A small network was shown many inputs. Here are its activations along a few directions, one row for each input.
Each table varies a few parts of the input and shows all the possible inputs, shuffled.
A made-up example of a description, with smaller parts first: values(2) and (point or line(9) or (ring(5) and line(6))).
Shared parts are said once, and a part with two or three values counts as separate values.

Rows:
r1: [-16.7  -8.7 -29.9   8.1  -7.0  -1.6  -1.8   2.3  18.2  23.7   1.9   2.0]
r2: [ 12.0  -1.3  25.4   4.9  -2.7 -23.7 -20.7  18.8   4.1  -4.4  14.9 -10.8]
r3: [ -5.6 -10.9   1.1  13.1 -21.7  11.8   7.3  -6.0  10.8 -12.5 -12.0  12.5]
r4: [-11.7  -5.7 -21.2   4.2  -8.2  18.0 -16.6 -17.6   0.4  16.7  11.2   0.3]
r5: [-11.7  62.6  23.8 -60.9  60.7 -12.5  60.7  35.9 -40.5   8.2 -36.4 -23.6]
r6: [  0.8 -16.2  -5.0   2.1 -12.7  -0.3   3.2  -6.6  13.5 -20.5 -16.1  12.2]
r7: [  5.9 -14.3   1.7   1.1 -25.4  14.7   2.8 -21.3  -5.5 -13.4  -5.1  12.2]
r8: [ 17.5  -5.5  13.2  -0.6 -12.7   5.8  -3.6 -18.3  -2.3 -15.8  13.5   5.2]
r9: [  5.6 -16.4 -12.7   2.5 -12.0  12.2  -2.0 -12.9 -12.5  -2.8  13.8   9.7]
r10: [-13.8 -11.7 -24.3  18.5   5.8  -2.5  -5.8  -9.3   9.7   2.1  -9.3  10.2]
r11: [-10.2 -10.2 -22.4   6.5 -18.1  14.7  -1.7 -12.1  -0.2  29.8  11.2   2.5]
r12: [ 20.1   1.9  23.5   6.2   1.4 -10.5 -19.9   7.9  12.4 -14.4   2.7   0.3]
r13: [ 31.0  -1.4  23.6  -5.3  -2.6  -6.5 -24.9  -6.8  -5.4 -15.3   9.1   1.2]
r14: [-10.3  57.3  30.1 -42.7  49.3   5.2  71.2  37.7 -38.7  14.9 -33.1 -36.2]
r15: [-18.3  -6.9 -17.9  28.8  -3.1   8.6  -0.7  -9.4   6.5  10.2  -5.4  10.6]
r16: [ -6.9 -13.2 -16.9  16.3  -4.9  14.1  -5.3 -23.7  -8.2   8.7   0.6  11.4]
r17: [ -6.4 -12.3 -13.3  14.5  -8.3   8.8   2.8   2.0   4.3  -1.5   7.4  10.6]
r18: [ 26.2   1.3  16.4  -3.4   8.0 -23.9 -25.6   7.5  12.6 -23.1  -1.9   0.2]
r19: [  5.9  -1.8  13.2  11.2  -8.7   2.0   1.3  -3.6  15.2 -14.5   7.4   5.6]
r20: [ -1.3  47.1  35.8 -59.0  47.8  13.3  64.5  20.0 -56.7  15.5 -24.1 -30.4]
r21: [-22.9   0.5 -22.4  16.5  -6.7  12.7 -12.4  -2.7  14.6  18.3   4.8  -0.2]
r22: [ 11.7  -4.3   6.7   1.2  -1.4 -10.8  -4.0  -4.1  16.5 -23.4   3.1   4.5]
r23: [-21.4  -3.1 -24.1  19.4 -16.7   9.5   2.7   2.7  14.3  31.4   4.4   2.1]
r24: [ -1.6 -16.4 -19.5   3.0  -0.3  -3.8  -1.5   0.5   7.0 -10.3   4.1   9.7]
r25: [ 17.6  -1.8  18.4  -5.0   3.8 -37.0 -26.8  18.4   4.4 -12.9  10.5 -11.2]
r26: [ 22.6  -4.3  25.5  -7.1  -6.7 -20.0 -25.7   3.5 -12.9  -5.2  21.5 -10.1]
r27: [-18.1  -4.3 -28.9   5.9   3.0   1.8 -17.3  -2.7  18.6  10.5   1.3  -0.5]
Describe the family of inputs behind these rows. -> values(3) and (point or line(8))
The inputs of r10 and r15 match in every part but the values(3) part. If r18 is changed in the same way as r10 into r15, which row does it become? -> r12
A walk changes only the line(8) part. It starts at r11 and steps to r4. List the rest of the walk in order. -> r16, r9, r7, r8, r13, r26
Change only the values(3) part in r19. List by row number the other rows that result. -> r8, r22

Rows:
r28: [ -8.2   6.7   3.9   2.7   8.5 -21.7  12.5  27.0  11.5  -2.8  -9.4  -4.0]
r29: [-25.7   5.4 -17.9   4.2   0.8   3.8  19.9  12.2  -7.0  33.3   2.3 -10.3]
r30: [ -9.5  15.5  -7.2  -3.6  22.8 -22.9 -13.7  18.9  23.9   0.9 -12.7  -7.1]
r31: [-11.0   0.6 -19.8 -17.4  -3.1  31.6  30.5 -21.7 -20.4  11.1  -4.4   6.7]
r32: [  4.9   3.6  14.1  -8.8  -7.7  11.0  34.7   1.1   1.9 -19.6 -13.9   6.4]
r33: [ -6.1  10.4  -8.1   1.1  28.7 -19.4  -6.0  17.0  13.3  -4.7 -10.7  -2.1]
r34: [  0.8  -0.1  -4.0 -14.3  13.4  -7.7  10.7   4.9  -1.2 -20.7 -19.1   4.7]
r35: [ 17.2   4.1  26.4  -7.0   0.4 -26.0  -7.2  19.8  -7.6  -0.1  14.8 -13.6]
r36: [ 31.1  -1.3  22.5 -25.8  -2.7   3.1   2.6 -14.6 -21.3 -21.9   7.1   0.8]
r37: [-26.0  12.7 -17.1  11.4  10.3   9.8   9.5  13.6   0.6  36.5   2.7 -11.8]
r38: [-27.6  14.5 -29.9  -3.1  16.1   1.4  -6.2   6.2   6.3  37.3  -1.5 -11.9]
r39: [ 28.5   1.4  36.8 -17.8 -13.4   7.1  12.6  -4.9 -16.6 -16.3   9.5  -2.0]
r40: [  2.2 -75.0 -45.5  75.0 -66.0  -2.6 -70.6 -41.9  74.2 -26.5  23.6  44.8]
r41: [-11.3 -74.0 -69.8  77.0 -72.2  22.3 -66.1 -51.0  48.0  16.9  32.0  46.3]
r42: [  3.8   6.4  22.8   4.9  -2.3  15.6  30.8  -7.2  -3.8 -23.8 -22.2   9.4]
r43: [-19.1   1.9 -11.2  -4.3  -5.3  22.4  25.4   0.9 -15.5  19.5  -6.3  -4.7]
r44: [ 24.8  -2.5  18.8 -23.8   6.5 -10.9 -10.5  -1.4 -19.8 -18.2   4.6  -3.8]
r45: [-14.7   5.7   2.6   5.6  -9.2  42.0  35.7 -21.7 -22.2  11.2 -11.2   5.1]
r46: [ -6.4   3.6  -8.7  -6.6  20.7 -24.5   2.8  16.6   6.5  -7.8 -11.7   0.6]
r47: [-12.8   2.9  -5.7  -8.3 -14.0  36.4  39.3 -13.6 -16.2  14.9  -2.5   1.8]
r48: [-24.6   9.4 -30.1   1.2  22.0   5.7   1.2   4.3  -4.1  31.4   0.3  -6.1]
r49: [-13.5   2.7 -11.4  -4.6   2.3  36.6  26.3 -30.2 -26.1   6.9 -13.5   9.9]
r50: [  7.7   0.7   0.1 -17.0   4.1   6.5  23.6  -8.6  -3.2 -25.1 -17.0   9.3]
r51: [ 29.9   1.3  31.0 -13.1   2.9   7.2  -2.2 -22.2 -27.3 -25.7  -0.9   3.8]
r52: [ 12.7  17.3  27.0  -5.1   2.6 -24.1 -24.3  22.5   8.2   8.8  12.8 -21.6]
r53: [ 20.9 -71.6 -21.1  63.7 -72.5  -3.2 -95.4 -40.7  49.5 -30.5  56.4  34.0]
r54: [-24.2   2.6 -31.0  -6.3  13.3   0.3  10.9   2.4 -11.8  28.8   0.2  -4.3]
r55: [ 22.8   0.4  32.5 -15.2  -5.3  -7.7  -0.7   9.2 -15.1 -12.8   6.7  -7.5]
r56: [  6.2   3.6   8.7  -3.9   9.6  10.9  19.6 -16.7  -9.0 -29.0 -25.5  12.7]
r57: [ 27.7   4.2  45.4  -4.7  -7.9  11.6   7.5 -12.1 -23.0 -20.3   1.7   0.6]
r58: [ 16.6  11.4  26.2  -0.3   9.2 -20.0 -16.6  20.9  -2.0   2.9  14.3 -16.0]
r59: [ 14.6  13.5  15.6 -12.8  15.0 -26.8 -34.1  12.7   4.9   4.0  10.9 -17.1]
r60: [ 18.9   0.8  13.7 -15.8  12.6 -28.1 -16.9   9.1 -12.1  -5.1  12.8  -9.4]
r61: [-11.9  19.1   4.7   4.7  10.8 -19.9  -4.0  28.9  28.2   6.0 -10.7 -11.4]
r62: [-30.5  18.1 -16.6   6.1   3.7   5.8   2.9  15.7  11.9  43.0   1.2 -15.8]
r63: [-17.1  -0.7 -25.8 -14.3   6.1  17.5  17.3  -8.4 -19.8  15.1  -8.2   0.9]
r64: [ 18.0   8.0  14.4  -8.5  21.3 -22.9 -26.6  10.8  -5.6  -2.3  12.2 -11.2]
r65: [ -7.7  13.6   4.1  10.0  16.6 -16.3   4.1  27.1  18.0   0.7  -8.3  -7.0]
r66: [ -1.3   3.1   9.4  -5.5   1.1  -4.0  21.0  15.0   3.8 -15.9 -16.6   0.7]
The inputs of r35 and r29 match in every part but one. If r64 is changed in the same way as r35 into r29, which row does it become? -> r48
Describe the family of inputs behind these rows. -> values(3) and (point or (values(2) and line(6)))
Change only the line(6) part in r42. List by row number the other rows that result. -> r28, r32, r61, r65, r66
Change only the line(6) part in r60. List by row number the other rows that result. -> r36, r44, r51, r59, r64

Rows:
r67: [-22.3  16.4 -27.0  19.3  -2.1  34.6 -19.8 -19.0  -3.5  58.3  24.3 -11.6]
r68: [ -9.9 -42.3 -56.4  32.8 -16.1 -20.9 -46.9  -0.2  58.9  -9.6   3.7  27.8]
r69: [ 39.9  16.7  41.7 -49.7  21.7   7.1  18.8 -19.2 -29.7 -54.1 -25.3   2.2]
r70: [-18.2 -16.1 -13.4  31.2 -20.2  67.4  24.1 -48.7 -19.3   1.4 -14.2  25.9]
r71: [ -6.2   4.6   3.1 -34.7 -11.5  36.8  70.2 -12.3 -47.6   0.6 -15.3   7.6]
r72: [ 27.6   7.1  54.6   8.4 -15.0 -27.1 -35.0  29.8   9.7   6.1  31.6 -28.8]
r73: [ -0.6  14.1  24.7  26.4   0.5 -33.2  -0.3  45.0  44.0 -18.0  -7.9  -2.9]
r74: [ -3.1  34.8  10.3 -25.9  67.2 -35.1  11.1  28.5   3.3 -29.4 -28.9 -11.1]
r75: [-15.1  21.0  -4.2 -37.7  17.7   7.6  29.6  20.5 -40.3  56.1  23.3 -29.6]
r76: [-43.5  19.7 -34.7 -19.3  24.4  -1.4  58.6  36.4  -7.0  29.1 -31.9 -17.5]
r77: [ 36.9  -9.1  59.7   7.3 -38.6   5.1  11.1  -4.7   7.0 -44.3   2.7   7.7]
r78: [-55.3   8.2 -45.8  30.0   4.0  14.7  13.9  -4.8  35.7  36.1 -32.6   8.2]
r79: [ 34.9  29.6  38.4 -37.6  47.3 -38.7 -23.2  16.8 -39.7   1.8  -0.1 -23.7]
r80: [ 27.3 -61.5 -23.0  29.1 -45.8   5.3 -28.2 -51.3  13.9 -38.3  23.5  39.5]
r81: [  7.6 -42.9 -27.8  20.5 -33.6 -22.0 -84.1 -16.6  14.6   4.4  47.1   6.4]
The inputs of r69 and r71 match in every part but one. If r79 is changed in the same way as r69 into r71, which row does it become? -> r75
Describe the family of inputs behind these rows. -> values(3) and ring(5)
Change only the ring(5) part in r76. List by row number the other rows that result. -> r68, r73, r74, r78
Change only the values(3) part in r70. List by row number the other rows that result. -> r67, r78
